A small network was trained on invented records. Each row is its activation on one of them, seen along a few directions.
Each row is followed by the record's values for the fields P, H, D, K, V, G, C.
Not every record has every field; a missing one is written absent.
Other fields move the rows too, some of them a lot.
(in the rows, 500 means zero)
Strong random noise was added to every row along 4 fixed directions; ignore it. To show where, here is one row again and again, with new noise each time:
[539 615 427 514 550 313 421 388 348 531 551 219 645 605 302 568]
[268 614 567 334 550 515 320 288 202 610 378 588 545 203 767 699]
[543 533 626 462 509 222 387 369 345 438 588 666 391 444 485 556]
[677 409 531 566 322 549 519 482 503 521 503 659 338 409 580 453]
[632 436 478 584 391 741 447 501 596 523 404 358 632 471 437 409]
[696 551 477 595 532 222 433 449 487 413 636 235 619 739 118 452]

[411 590 345 458 453 655 355 426 340 581 291 251 725 309 469 591]
<P:p2 H:h1 D:absent K:absent V:absent G:g3 C:c2>
[333 561 614 402 677 464 406 524 573 480 486 548 667 524 462 488]
<P:p1 H:absent D:d1 K:k1 V:v2 G:g2 C:absent>
[409 446 590 481 542 563 453 618 669 407 453 602 476 482 492 413]
<P:p3 H:absent D:d2 K:k1 V:v2 G:g2 C:absent>
[542 503 374 544 477 606 615 504 497 627 527 280 562 615 520 524]
<P:p3 H:h2 D:absent K:absent V:absent G:g4 C:c1>
[325 630 489 355 593 435 514 489 404 671 466 580 598 421 616 616]
<P:p1 H:absent D:d4 K:k2 V:v2 G:g2 C:absent>
[457 501 683 493 623 274 452 531 526 309 630 644 360 599 443 465]
<P:p4 H:absent D:d1 K:k2 V:v2 G:g2 C:absent>
[664 432 489 598 412 651 469 555 662 407 506 499 537 485 361 359]
<P:p3 H:absent D:absent K:absent V:absent G:g3 C:absent>
[562 486 521 489 436 450 361 496 490 406 429 566 528 364 377 479]
<P:p2 H:h1 D:absent K:absent V:absent G:g3 C:c1>
[703 407 531 537 338 559 397 555 638 429 405 683 535 346 366 383]
<P:p5 H:h1 D:absent K:absent V:absent G:g3 C:c2>
[537 548 396 511 519 397 642 468 420 662 620 389 512 647 516 568]
<P:p1 H:h2 D:absent K:absent V:absent G:g4 C:c1>
[507 575 459 535 571 319 445 427 347 441 589 215 538 629 317 546]
<P:p3 H:h2 D:absent K:absent V:absent G:g3 C:c2>
[406 552 467 399 523 351 535 564 518 562 486 628 456 463 494 536]
<P:p5 H:absent D:d1 K:k1 V:v2 G:g2 C:absent>
[470 480 571 518 584 456 510 393 451 459 597 485 460 576 598 511]
<P:p3 H:h2 D:absent K:absent V:absent G:absent C:c1>
[348 608 510 395 669 544 429 400 454 631 466 327 838 535 490 589]
<P:p1 H:h2 D:absent K:absent V:absent G:g4 C:c1>
[344 589 512 360 506 399 292 401 311 467 342 560 580 222 491 638]
<P:p2 H:h1 D:absent K:absent V:absent G:g3 C:c2>
[514 565 599 462 650 296 448 425 470 461 649 444 608 671 373 547]
<P:p4 H:h2 D:absent K:absent V:absent G:g4 C:c1>
[482 481 609 520 654 673 406 412 631 459 503 339 815 620 458 417]
<P:p1 H:h2 D:absent K:absent V:absent G:absent C:c1>
[726 442 368 681 441 381 700 494 490 506 712 340 331 768 438 443]
<P:p3 H:h1 D:absent K:absent V:absent G:absent C:c1>
[366 550 639 448 636 312 446 499 421 375 570 605 383 491 545 541]
<P:p4 H:absent D:d4 K:k2 V:v1 G:g2 C:absent>
[393 514 461 440 500 378 534 598 536 520 483 614 393 459 501 515]
<P:p5 H:absent D:d2 K:k1 V:v2 G:g2 C:absent>
[534 449 319 606 430 691 598 739 731 479 372 182 591 579 290 375]
<P:p2 H:absent D:d4 K:k2 V:v1 G:g2 C:absent>
[505 454 438 536 460 731 603 651 696 602 439 478 565 543 529 403]
<P:p1 H:absent D:d1 K:k1 V:v2 G:g2 C:absent>
[668 451 589 556 598 405 547 505 667 443 688 484 621 806 330 387]
<P:p1 H:h2 D:absent K:absent V:absent G:g2 C:c1>
[452 515 480 528 534 422 580 579 513 512 583 512 364 606 533 504]
<P:p4 H:absent D:d2 K:k1 V:v2 G:g2 C:absent>
[503 464 411 504 372 864 496 493 488 686 324 497 602 289 675 489]
<P:p1 H:h1 D:absent K:absent V:absent G:g3 C:c2>
[218 582 479 374 581 545 484 542 400 596 377 530 496 312 709 622]
<P:p3 H:absent D:d4 K:k2 V:v1 G:g2 C:absent>
[507 584 533 498 672 159 499 568 583 429 663 421 594 774 195 452]
<P:p1 H:absent D:d1 K:k1 V:v2 G:g2 C:absent>
[644 534 447 535 466 476 617 382 461 700 584 532 561 582 580 563]
<P:p1 H:h2 D:absent K:absent V:absent G:g1 C:c1>
[747 501 293 615 387 280 663 524 495 529 609 367 427 691 265 517]
<P:p2 H:h1 D:absent K:absent V:absent G:g5 C:c1>
[343 568 416 469 536 598 343 420 351 471 347 214 681 377 447 567]
<P:p2 H:h1 D:absent K:absent V:absent G:g3 C:c1>
[507 414 754 508 528 536 360 414 523 319 526 669 433 425 549 443]
<P:p4 H:h2 D:absent K:absent V:absent G:g3 C:c1>
[434 513 449 530 507 661 433 461 407 475 426 258 565 453 496 517]
<P:p3 H:h1 D:absent K:absent V:absent G:g3 C:c2>
[513 624 206 524 337 474 602 445 302 665 457 224 535 472 503 630]
<P:p2 H:absent D:absent K:absent V:absent G:g3 C:absent>
[385 536 335 502 471 584 631 599 479 652 463 398 419 517 621 554]
<P:p3 H:absent D:d2 K:k1 V:v2 G:g2 C:absent>
[465 566 584 499 680 410 298 434 505 370 537 201 779 637 208 467]
<P:p4 H:h2 D:absent K:absent V:absent G:g3 C:c1>
[636 511 290 533 363 364 690 543 436 667 565 488 369 550 492 567]
<P:p5 H:h1 D:absent K:absent V:absent G:g4 C:c1>
[459 564 410 489 580 427 555 409 402 551 557 299 588 639 496 584]
<P:p2 H:h2 D:absent K:absent V:absent G:g1 C:c1>

Which values does each new row have?
[489 519 662 446 496 449 398 378 436 472 525 722 515 388 609 495]
<P:p1 H:absent D:absent K:absent V:absent G:g3 C:absent>
[532 509 275 512 364 500 726 648 545 685 484 487 351 531 542 511]
<P:p5 H:absent D:d1 K:k1 V:v2 G:g2 C:absent>
[675 410 353 554 226 766 549 578 564 644 332 579 476 290 572 453]
<P:p5 H:h1 D:absent K:absent V:absent G:g3 C:c2>
[474 567 489 480 471 483 537 368 327 628 550 544 486 456 683 568]
<P:p1 H:absent D:absent K:absent V:absent G:g3 C:absent>
[464 492 513 452 445 631 410 453 425 545 399 577 517 301 628 536]
<P:p3 H:h1 D:absent K:absent V:absent G:g3 C:c2>
[553 416 587 483 413 603 362 501 574 438 375 697 525 283 509 425]
<P:p5 H:h1 D:absent K:absent V:absent G:g3 C:c2>
[403 448 574 402 409 366 505 599 505 414 415 903 195 219 636 526]
<P:p2 H:absent D:d4 K:k2 V:v1 G:g2 C:absent>
[614 415 467 618 452 713 617 678 771 502 508 417 508 675 433 336]
<P:p4 H:absent D:d1 K:k1 V:v2 G:g2 C:absent>
[311 555 518 397 605 529 413 559 580 461 382 446 621 453 441 493]
<P:p2 H:absent D:d1 K:k1 V:v2 G:g2 C:absent>
[698 477 348 553 307 569 539 561 557 611 418 475 571 433 381 455]
<P:p5 H:h1 D:absent K:absent V:absent G:g3 C:c2>
[478 485 441 534 488 489 588 628 587 519 525 480 407 586 486 464]
<P:p3 H:absent D:d2 K:k1 V:v2 G:g2 C:absent>
[368 652 430 423 673 244 436 557 486 489 497 251 737 594 223 555]
<P:p5 H:absent D:d4 K:k2 V:v1 G:g2 C:absent>
[432 559 500 448 621 561 409 448 501 560 456 355 791 513 420 520]
<P:p1 H:h1 D:absent K:absent V:absent G:g4 C:c1>
[526 473 612 499 527 557 356 438 511 456 472 573 601 420 464 435]
<P:p1 H:h1 D:absent K:absent V:absent G:g3 C:c2>
[390 584 448 443 479 419 435 406 263 508 432 379 494 379 511 646]
<P:p2 H:h2 D:absent K:absent V:absent G:g3 C:c1>
[393 444 656 401 521 497 396 582 664 336 390 762 438 352 485 421]
<P:p2 H:absent D:d1 K:k1 V:v2 G:g2 C:absent>
[507 520 582 488 500 324 390 431 493 330 533 534 537 490 379 478]
<P:p2 H:absent D:absent K:absent V:absent G:g3 C:absent>
[581 472 493 570 540 623 568 425 573 582 557 386 653 644 543 452]
<P:p1 H:h2 D:absent K:absent V:absent G:absent C:c1>
